A small network was trained on made-up records. Each row is its average activation on records with the value named, seen along a few directions.
Related values have similar rows: they may be neighbours, one step apart, or belong to one group.
In the rows, 500 means zero.
Random noise pushes rows far along 11 fixed directions. That doesn't count. These rows show it; they differ only by the noise:
[505 533 512 505 426 431 535 440 343 657 464 497 384 714 544 730 429 464
 555 546 485 644]
[856 290 383 713 525 534 656 531 645 465 520 385 550 261 525 523 677 505
 588 352 600 495]
[548 497 487 236 829 380 470 575 717 264 517 328 501 101 620 464 466 446
 371 501 456 519]
[571 360 600 597 249 455 605 458 601 679 543 444 625 631 327 525 635 352
 606 268 726 152]
[580 558 558 317 716 449 354 409 610 619 540 399 396 699 737 378 475 258
 477 635 576 529]
[713 627 504 665 401 488 540 577 226 488 282 605 434 285 479 537 534 705
 576 394 407 638]
[646 580 568 602 707 488 484 488 478 393 342 531 507 257 590 285 647 629
 687 426 643 617]
[568 402 421 610 448 514 593 447 519 590 582 518 610 730 467 527 563 304
 407 477 517 306]
[354 613 487 243 367 433 625 427 505 552 677 458 532 363 433 710 304 426
 186 442 469 281]
[346 572 636 436 658 422 511 457 528 503 539 564 641 611 426 329 589 376
 337 407 542 332]
[607 477 562 780 587 225 453 530 460 599 370 513 563 692 615 507 698 394
 433 428 409 643]
[551 498 362 507 718 614 407 530 444 174 261 603 607 490 563 256 515 433
 799 684 563 323]
[500 343 603 375 453 500 464 562 747 614 765 237 276 490 464 696 420 424
 543 581 437 739]


Tok, 9 values:
p7: [471 571 523 487 521 372 380 611 418 620 578 526 428 593 495 551 452 464
 128 544 129 824]
p6: [139 377 628 501 470 307 552 564 587 571 518 474 488 939 352 709 525 423
 419 454 408 541]
p8: [788 454 467 430 746 592 321 420 519 599 394 485 459 610 839 232 590 481
 683 549 683 594]
p5: [415 575 329 571 595 501 384 451 445 294 338 606 546 635 636 463 410 400
 571 818 449 369]
p3: [658 489 378 660 521 821 600 362 653 594 648 515 482 367 687 206 616 659
 554 485 778 445]
p9: [328 430 434 336 641 624 586 512 343 376 425 582 495 729 306 595 416 487
 522 556 454 559]
p1: [917 578 592 219 538 750 416 751 344 576 317 530 365 406 348 217 572 560
 330 263 348 380]
p4: [393 458 514 336 499 532 396 640 605 239 517 485 510 126 412 404 408 675
 519 493 363 590]
p2: [779 385 377 373 380 720 646 592 433 576 508 525 596 460 362 484 572 537
 275 238 458 106]
Tok is arranged as a 3 by 3 grid.
Q: How many steps from neighbour to neighbour lead from p5 to p8, at the fewest?
A: 4
Each value of Tok is a pair of two hidden parts, and every pair occurs once (3 first parts, 3 second parts).
Q: p1 and p2 share the first part; p1 and p6 share the second. Which value has the first part of p6 and the second part of p2?
A: p3

Bute, 9 values:
b4: [407 502 564 430 629 187 502 324 604 617 475 360 494 675 684 674 524 317
 510 472 724 511]
b8: [501 473 525 623 254 571 588 448 539 581 599 478 462 380 366 585 466 551
 680 455 656 531]
b3: [387 706 503 288 375 608 273 463 538 601 663 461 376 569 696 393 260 448
 383 776 408 441]
b5: [671 446 249 612 362 612 562 515 311 432 430 579 552 481 473 619 413 498
 504 617 367 444]
b9: [487 360 589 329 637 464 646 311 576 674 580 379 475 562 539 641 567 518
 691 289 886 612]
b7: [399 775 488 577 397 435 422 315 423 639 571 670 522 536 732 411 413 545
 249 585 475 544]
b1: [670 447 328 340 443 684 538 468 478 430 424 433 346 386 587 672 332 553
 836 648 645 514]
b2: [300 463 550 563 471 222 393 579 624 459 467 382 494 604 528 657 477 369
 422 610 344 513]
b6: [499 432 443 370 739 645 653 590 284 350 329 605 525 698 357 514 543 540
 540 452 425 451]
Bute is arranged as a 3 by 3 grid.
Q: Which values are neighbours of b2? Give them in the order they are listed.
A: b4, b6
Q: Which values are neighbours of b9? Give them in the order they are listed.
A: b5, b7
Each value of Bute is a pair of two hidden parts, and every pair occurs once (3 first parts, 3 second parts).
Q: b7 and b4 share the first part; b7 and b3 share the second. Which value has the first part of b3 and the second part of b4?
A: b2

Paf, 16 values:
g16: [428 560 483 560 420 588 432 342 650 493 662 470 516 336 553 342 436 515
 681 671 712 527]
g12: [500 587 453 204 502 703 661 416 347 502 450 568 451 551 478 559 397 559
 491 459 645 252]
g13: [663 276 524 460 341 411 657 513 658 687 509 296 494 623 411 715 584 301
 596 258 663 298]
g4: [298 540 405 288 663 290 539 609 386 205 298 605 650 403 419 665 387 487
 310 434 279 387]
g3: [420 524 537 780 499 636 696 514 363 555 635 694 552 483 357 403 670 759
 361 377 394 633]
g14: [720 542 516 527 613 225 384 688 520 460 357 341 365 263 643 652 480 471
 434 543 242 844]
g15: [695 514 437 484 445 605 519 477 441 546 530 491 407 344 559 531 479 629
 495 506 503 614]
g7: [523 463 504 383 465 773 603 567 359 389 495 496 378 224 326 560 410 785
 754 488 511 681]
g8: [479 497 458 672 327 372 549 517 477 488 519 442 496 341 488 722 492 642
 474 502 429 565]
g1: [468 439 460 261 701 705 804 361 632 444 728 439 468 112 438 512 462 662
 460 334 768 601]
g5: [565 441 346 566 532 486 606 493 728 323 567 436 628 191 507 445 541 478
 320 414 550 277]
g10: [625 384 549 738 412 644 424 481 572 538 478 508 456 576 566 369 632 642
 887 498 698 631]
g6: [679 608 672 230 177 595 438 591 450 663 484 404 270 308 279 551 377 489
 473 349 465 311]
g11: [451 558 378 423 666 580 500 436 458 384 468 582 607 438 656 402 437 548
 489 548 551 436]
g2: [570 807 651 825 308 574 344 304 333 834 658 680 346 620 645 289 536 603
 437 614 519 873]
g9: [451 556 304 566 697 728 613 381 450 349 555 650 725 491 523 258 518 470
 373 598 607 224]
Each value of Paf is a pair of two hidden parts, and every pair occurs once (4 first parts, 4 second parts).
Q: g5 and g1 share the first part; g5 and g12 share the second. Which value has the first part of g12 and the second part of g1?
A: g11
Q: g8 and g9 share the first part; g8 and g6 share the second. Which value has the first part of g6 and the second part of g9?
A: g14
Q: g15 and g7 share the first part; g15 and g2 share the second. Which value has the first part of g2 and the second part of g7?
A: g16

Miraf, 16 values:
d9: [635 558 347 386 420 513 300 435 407 497 422 437 351 505 719 588 284 384
 697 821 503 533]
d6: [714 518 452 713 327 612 458 553 730 566 782 357 386 153 596 438 515 552
 341 587 381 628]
d11: [521 777 389 268 774 493 404 430 436 407 444 538 402 341 778 340 318 440
 370 679 457 490]
d12: [339 781 628 349 672 484 288 404 589 442 528 434 449 206 736 238 416 608
 585 677 646 664]
d7: [498 373 575 245 520 587 639 658 294 495 310 532 349 601 299 706 465 626
 642 327 455 517]
d1: [709 165 493 388 630 549 681 463 633 669 626 281 382 676 479 831 565 463
 602 369 606 709]
d16: [735 551 383 480 740 708 713 278 457 423 398 508 501 217 580 421 550 613
 706 409 924 443]
d4: [565 736 392 624 534 168 611 396 249 625 301 654 727 555 731 602 551 431
 139 365 435 444]
d3: [480 421 284 574 230 825 530 454 501 550 711 497 339 690 509 657 341 552
 594 827 414 515]
d10: [658 557 441 361 650 426 424 590 439 598 524 490 511 621 708 461 526 373
  15 492 202 492]
d2: [586 237 276 508 554 614 757 551 582 386 634 413 528 450 274 703 491 381
 346 438 408 490]
d15: [609 455 219 558 325 525 570 421 403 322 309 604 602 519 599 618 366 417
 630 574 610 165]
d5: [683 289 448 541 373 398 477 524 784 561 624 281 490 357 524 597 498 338
 541 500 542 507]
d8: [556 494 357 308 524 693 483 484 452 555 670 534 404 707 531 516 324 379
 307 647 365 532]
d13: [301 330 434 453 618 628 708 563 358 310 391 694 743 676 234 501 587 577
 645 341 531 270]
d14: [450 478 321 427 239 815 536 443 344 442 520 581 402 794 394 661 269 468
 708 776 480 314]
Each value of Miraf is a pair of two hidden parts, and every pair occurs once (4 first parts, 4 second parts).
Q: d10 and d3 share the first part; d10 and d9 share the second. Which value has the first part of d9 and the second part of d3?
A: d16
Q: d2 and d5 share the first part; d2 and d7 share the second. Which value has the first part of d7 and the second part of d5?
A: d13
Q: d1 and d14 share the first part; d1 and d12 share the second. Which value has the first part of d12 and the second part of d14?
A: d6
